Each row below holds a small network's activations on one record, seen along a few directions.
After each row come some of the record's fields: S, E, N, U, J, V, T, Z.
Not every record has every field; a missing one is written none.
The largest differences between rows may come from other fields.
In the rows, 500 means zero.
Strong random noise was added to every row along 16 fixed directions; ignore it. To show where, here is one row again and again, with new noise each time:
[450 351 531 567 656 428 649 637 607 432 406 315 579 389 607 411 388 372
 479 698 480 454 520 477 508 424 236 543 531 630 446 498]
[343 674 515 566 422 607 508 476 478 490 407 478 535 330 486 503 448 515
 516 307 531 524 628 362 623 443 626 439 651 696 535 638]
[485 560 452 509 671 617 710 456 471 516 387 408 508 670 336 578 592 507
 755 439 396 504 702 442 533 373 437 402 536 649 560 558]
[417 399 623 591 518 440 570 530 612 430 459 458 689 595 354 466 448 306
 582 792 440 386 467 291 538 427 456 499 513 617 455 632]
[283 521 336 579 606 532 570 518 566 440 381 435 529 658 686 372 590 434
 223 474 599 576 537 320 696 495 392 339 502 502 555 461]
[397 548 374 298 438 676 455 341 535 442 445 451 522 662 605 589 581 613
 372 423 648 490 366 729 338 614 717 396 331 424 499 460]
[576 550 382 510 299 574 436 669 579 395 438 623 404 544 517 423 456 632
 441 479 648 465 479 444 437 293 481 594 822 525 625 670]
[569 535 642 461 580 555 537 428 498 525 372 557 515 501 358 570 470 585
 624 377 484 316 568 374 429 419 599 573 485 414 456 525]
[470 514 634 542 465 567 444 488 598 712 491 476 437 451 455 317 455 585
 565 535 505 440 463 306 568 315 588 513 402 513 544 462]
[525 344 536 351 585 433 624 384 512 383 533 438 682 729 498 547 538 301
 483 704 402 567 363 552 296 657 414 451 403 420 373 409]
[606 664 390 400 354 509 529 462 519 510 331 413 441 582 622 367 412 521
 403 367 598 399 432 483 329 604 343 342 537 451 613 582]
[527 453 542 527 360 400 325 644 515 567 543 694 489 403 565 328 477 611
 348 542 626 441 425 397 581 426 608 547 321 357 549 503]
[608 626 599 461 528 522 385 470 412 609 512 549 415 500 478 510 509 506
 620 365 523 534 526 385 614 564 622 441 354 386 506 453]
[208 497 291 449 430 663 525 534 550 583 615 446 439 586 464 328 606 526
 582 638 484 739 466 585 632 300 654 362 509 771 621 516]
[445 455 494 450 703 536 571 519 577 279 213 418 524 419 540 561 429 442
 457 488 604 291 566 464 436 492 384 593 657 519 363 516]
[460 584 469 497 545 337 708 503 367 493 487 538 823 532 476 576 408 336
 493 421 340 403 594 508 380 741 407 461 519 428 456 537]
[431 556 526 508 438 594 469 467 520 628 526 501 420 425 480 462 487 660
 457 597 525 415 419 466 501 369 567 601 514 444 583 532]
[372 551 471 581 504 625 536 471 558 626 361 351 510 274 673 355 539 649
 386 367 561 555 673 451 522 392 395 476 488 684 517 351]

[583 632 584 697 472 483 547 604 480 552 522 308 477 233 710 561 349 530
 396 536 516 487 526 519 566 532 254 589 608 526 595 595]	S=s3 E=e1 N=none U=none J=j1 V=v2 T=t1 Z=z2
[521 667 546 402 382 498 379 494 442 520 410 518 421 241 525 402 389 512
 561 263 602 451 514 489 533 570 673 377 411 552 487 591]	S=s3 E=e2 N=none U=none J=j1 V=v4 T=t2 Z=z2
[496 458 508 583 560 497 530 647 553 456 637 436 630 545 593 641 428 386
 496 602 481 557 465 589 519 534 504 614 622 463 449 494]	S=s2 E=e1 N=n3 U=u1 J=j1 V=v2 T=t2 Z=z1
[560 281 536 399 737 396 508 458 452 465 418 591 398 497 416 431 636 497
 539 569 451 485 558 461 506 461 426 517 280 397 375 321]	S=s1 E=e2 N=n2 U=u1 J=j1 V=v1 T=t1 Z=z1
[309 406 469 428 627 504 489 534 513 443 522 670 572 547 457 577 485 568
 420 490 528 387 444 565 502 435 764 678 532 338 412 452]	S=s3 E=e2 N=none U=none J=j6 V=v1 T=t2 Z=z2
[476 222 576 515 662 321 543 672 492 427 592 529 608 357 543 522 486 454
 514 720 448 544 503 591 549 457 477 619 304 488 395 440]	S=s3 E=e1 N=none U=none J=j1 V=v2 T=t1 Z=z1
[596 517 517 441 361 577 326 448 515 441 473 562 339 505 435 569 545 650
 507 609 638 397 386 518 462 442 591 556 475 433 551 611]	S=s4 E=e2 N=n2 U=u2 J=j1 V=v2 T=t1 Z=z1
[450 456 384 432 496 487 552 571 476 359 300 552 503 354 459 530 493 643
 544 388 579 342 651 619 406 401 521 530 531 635 501 616]	S=s3 E=e2 N=none U=none J=j1 V=v1 T=t1 Z=z1
[587 499 775 659 389 596 405 386 614 556 503 407 482 349 578 502 466 635
 312 608 557 484 401 344 466 389 438 654 525 468 488 472]	S=s3 E=e2 N=none U=none J=j6 V=v2 T=t2 Z=z2
[356 498 515 608 411 564 346 561 629 677 589 290 584 354 674 418 443 445
 556 540 580 623 499 626 650 563 603 386 251 751 475 381]	S=s1 E=e2 N=n2 U=u2 J=j6 V=v2 T=t1 Z=z1
[416 585 426 469 620 530 477 489 480 539 562 523 366 658 408 511 533 400
 586 470 497 505 452 432 691 519 628 423 500 406 534 532]	S=s2 E=e1 N=n2 U=u2 J=j5 V=v4 T=t2 Z=z2
[441 477 407 481 742 501 688 572 558 486 387 326 494 526 509 519 419 454
 577 668 459 315 513 599 438 474 283 584 598 500 487 486]	S=s3 E=e1 N=none U=none J=j1 V=v2 T=t1 Z=z2
[533 384 560 433 349 354 427 513 481 478 553 613 514 367 501 300 476 465
 448 513 481 596 439 456 468 505 535 430 379 538 472 492]	S=s4 E=e1 N=n2 U=u2 J=j1 V=v2 T=t1 Z=z2
[587 546 537 550 245 505 541 519 417 492 590 627 508 363 512 518 459 684
 447 213 465 665 578 476 449 366 613 506 634 596 622 668]	S=s3 E=e2 N=none U=none J=j1 V=v2 T=t2 Z=z2
[484 605 464 444 431 550 624 394 485 614 610 307 390 495 500 538 389 464
 528 662 412 457 300 575 372 543 391 527 667 460 607 630]	S=s2 E=e1 N=n1 U=u2 J=j1 V=v3 T=t2 Z=z1
[383 536 599 495 482 577 353 449 541 549 429 486 489 411 464 478 489 538
 557 499 586 429 512 422 598 469 716 490 382 566 458 493]	S=s3 E=e2 N=none U=none J=j1 V=v1 T=t2 Z=z1
[593 509 483 401 473 564 380 366 493 582 507 479 424 572 424 437 686 522
 613 658 520 543 490 493 431 535 468 439 365 502 466 339]	S=s4 E=e1 N=n2 U=u1 J=j1 V=v2 T=t2 Z=z2
[684 563 547 476 288 529 283 532 565 573 597 440 465 568 482 463 491 411
 669 747 571 500 367 518 436 577 471 489 450 539 503 493]	S=s3 E=e1 N=none U=none J=j1 V=v1 T=t1 Z=z1
[401 493 485 521 607 384 686 392 334 499 521 510 542 391 564 599 536 564
 275 438 401 466 521 510 541 591 434 496 378 349 533 542]	S=s3 E=e2 N=none U=none J=j1 V=v1 T=t1 Z=z2
[536 549 480 367 611 554 618 443 392 448 601 506 453 712 384 638 525 396
 729 423 363 698 485 510 500 510 614 427 618 475 503 558]	S=s3 E=e2 N=none U=none J=j1 V=v4 T=t2 Z=z1
[639 439 520 414 577 426 453 536 436 617 575 495 215 349 523 391 472 576
 537 538 495 500 407 598 532 475 425 542 323 357 530 408]	S=s2 E=e1 N=n1 U=u2 J=j1 V=v2 T=t1 Z=z2
[775 368 570 460 353 521 441 625 541 200 407 520 604 477 520 681 508 568
 651 380 620 616 636 712 309 466 547 477 436 740 443 617]	S=s3 E=e1 N=none U=none J=j1 V=v2 T=t1 Z=z1
[321 354 548 452 565 510 403 396 627 465 361 494 566 418 497 357 524 423
 418 542 558 432 509 391 475 523 557 516 444 569 305 304]	S=s1 E=e1 N=n1 U=u2 J=j1 V=v2 T=t2 Z=z1
[618 420 555 442 492 589 479 351 506 428 535 440 437 504 512 631 626 588
 436 642 505 578 438 611 321 495 403 631 537 438 448 381]	S=s2 E=e1 N=n3 U=u2 J=j1 V=v2 T=t1 Z=z2
[591 347 629 527 577 350 475 559 563 356 400 475 515 521 430 465 432 349
 547 697 524 370 436 389 554 514 388 482 362 519 428 595]	S=s3 E=e2 N=none U=none J=j6 V=v2 T=t1 Z=z2
[487 551 347 297 372 479 523 545 412 570 678 647 554 502 449 369 487 458
 620 384 386 674 462 712 350 560 662 428 553 521 476 413]	S=s4 E=e1 N=n2 U=u1 J=j1 V=v2 T=t1 Z=z2
[408 422 576 583 353 375 722 414 481 535 584 531 810 542 460 504 492 497
 392 425 356 492 506 463 438 500 609 319 237 580 555 654]	S=s4 E=e2 N=n1 U=u1 J=j1 V=v1 T=t1 Z=z2
[374 421 466 592 400 509 542 555 731 407 417 426 752 682 531 467 469 464
 336 727 602 262 382 530 421 462 520 433 368 547 526 642]	S=s4 E=e1 N=n3 U=u1 J=j1 V=v2 T=t1 Z=z2
[575 467 680 567 443 588 626 324 514 445 398 471 437 359 468 556 588 694
 399 301 506 534 581 361 485 299 527 422 417 603 554 643]	S=s1 E=e1 N=n1 U=u1 J=j5 V=v2 T=t1 Z=z2
[579 584 667 573 396 692 443 464 657 663 694 400 503 688 443 580 389 484
 653 668 432 522 327 431 395 390 591 686 765 455 516 491]	S=s3 E=e1 N=none U=none J=j1 V=v1 T=t2 Z=z1
[411 457 433 421 663 558 487 449 546 445 320 495 337 721 488 457 578 582
 445 471 597 417 451 451 588 441 552 416 363 398 567 503]	S=s3 E=e1 N=none U=none J=j4 V=v3 T=t1 Z=z1

Which values does each new row have?
[484 669 444 528 505 559 440 398 385 623 392 459 447 390 452 492 671 594
 570 472 541 428 680 467 596 562 436 387 302 566 531 442]	S=s3 E=e2 N=none U=none J=j1 V=v1 T=t1 Z=z1
[310 532 475 626 258 606 371 470 629 402 582 474 617 487 570 532 510 388
 343 665 590 621 428 405 567 495 589 555 799 686 473 571]	S=s1 E=e2 N=n2 U=u2 J=j1 V=v1 T=t1 Z=z2
[355 548 550 634 356 508 442 490 532 478 583 482 566 333 438 513 429 397
 491 700 462 501 459 359 580 469 499 620 793 649 486 619]	S=s4 E=e2 N=n2 U=u2 J=j1 V=v2 T=t1 Z=z2
[498 441 610 377 707 376 434 405 332 435 534 664 390 298 526 465 536 420
 348 439 442 605 467 343 586 626 514 617 528 229 307 297]	S=s3 E=e1 N=none U=none J=j1 V=v2 T=t2 Z=z2
[305 600 288 497 682 526 627 700 497 551 526 430 563 465 579 571 299 408
 637 302 452 459 598 730 568 575 572 534 688 556 487 479]	S=s1 E=e1 N=n1 U=u2 J=j1 V=v2 T=t1 Z=z1
[468 442 472 495 697 441 614 435 454 597 481 533 530 591 411 406 559 412
 553 504 337 520 610 385 487 530 335 519 544 439 424 290]	S=s1 E=e2 N=n1 U=u2 J=j1 V=v2 T=t2 Z=z1
[328 339 575 462 669 517 498 284 402 431 482 566 490 351 382 499 765 540
 412 614 424 655 599 397 597 446 522 531 369 574 345 310]	S=s3 E=e1 N=none U=none J=j6 V=v2 T=t2 Z=z2
[603 456 502 556 503 414 526 715 479 382 624 529 455 392 653 593 353 464
 415 504 510 572 433 570 558 452 441 645 708 419 525 607]	S=s4 E=e2 N=n3 U=u1 J=j1 V=v1 T=t1 Z=z2
[493 410 388 441 549 446 587 552 475 485 417 626 441 519 432 318 593 606
 493 417 470 523 613 483 489 356 450 440 427 534 537 461]	S=s3 E=e1 N=none U=none J=j1 V=v2 T=t1 Z=z2
[452 558 504 395 417 646 301 377 581 571 541 417 278 599 476 364 595 522
 496 735 623 541 268 482 592 469 634 375 310 483 550 478]	S=s3 E=e1 N=none U=none J=j1 V=v2 T=t2 Z=z2
[560 728 632 520 375 805 236 298 658 735 429 217 405 420 628 493 452 574
 580 449 628 480 463 480 388 606 523 556 563 585 436 259]	S=s3 E=e1 N=none U=none J=j1 V=v2 T=t2 Z=z1
[611 520 598 560 462 511 467 415 486 600 480 565 609 687 439 553 602 587
 581 402 478 530 605 357 460 499 550 490 397 451 531 414]	S=s3 E=e2 N=none U=none J=j6 V=v3 T=t1 Z=z2
[595 509 532 440 343 517 439 508 577 424 465 462 518 519 585 435 433 436
 491 422 591 537 432 515 395 541 543 372 477 580 483 570]	S=s4 E=e1 N=n1 U=u1 J=j1 V=v1 T=t2 Z=z1
[443 489 444 536 398 526 489 534 618 565 530 502 657 683 537 416 488 501
 458 506 514 486 474 522 425 513 563 463 456 523 520 437]	S=s3 E=e1 N=none U=none J=j1 V=v2 T=t1 Z=z2
[700 432 806 515 396 526 392 517 586 454 614 419 380 358 503 545 321 474
 563 604 518 570 268 500 500 393 602 567 481 511 485 651]	S=s1 E=e2 N=n3 U=u1 J=j6 V=v2 T=t2 Z=z2
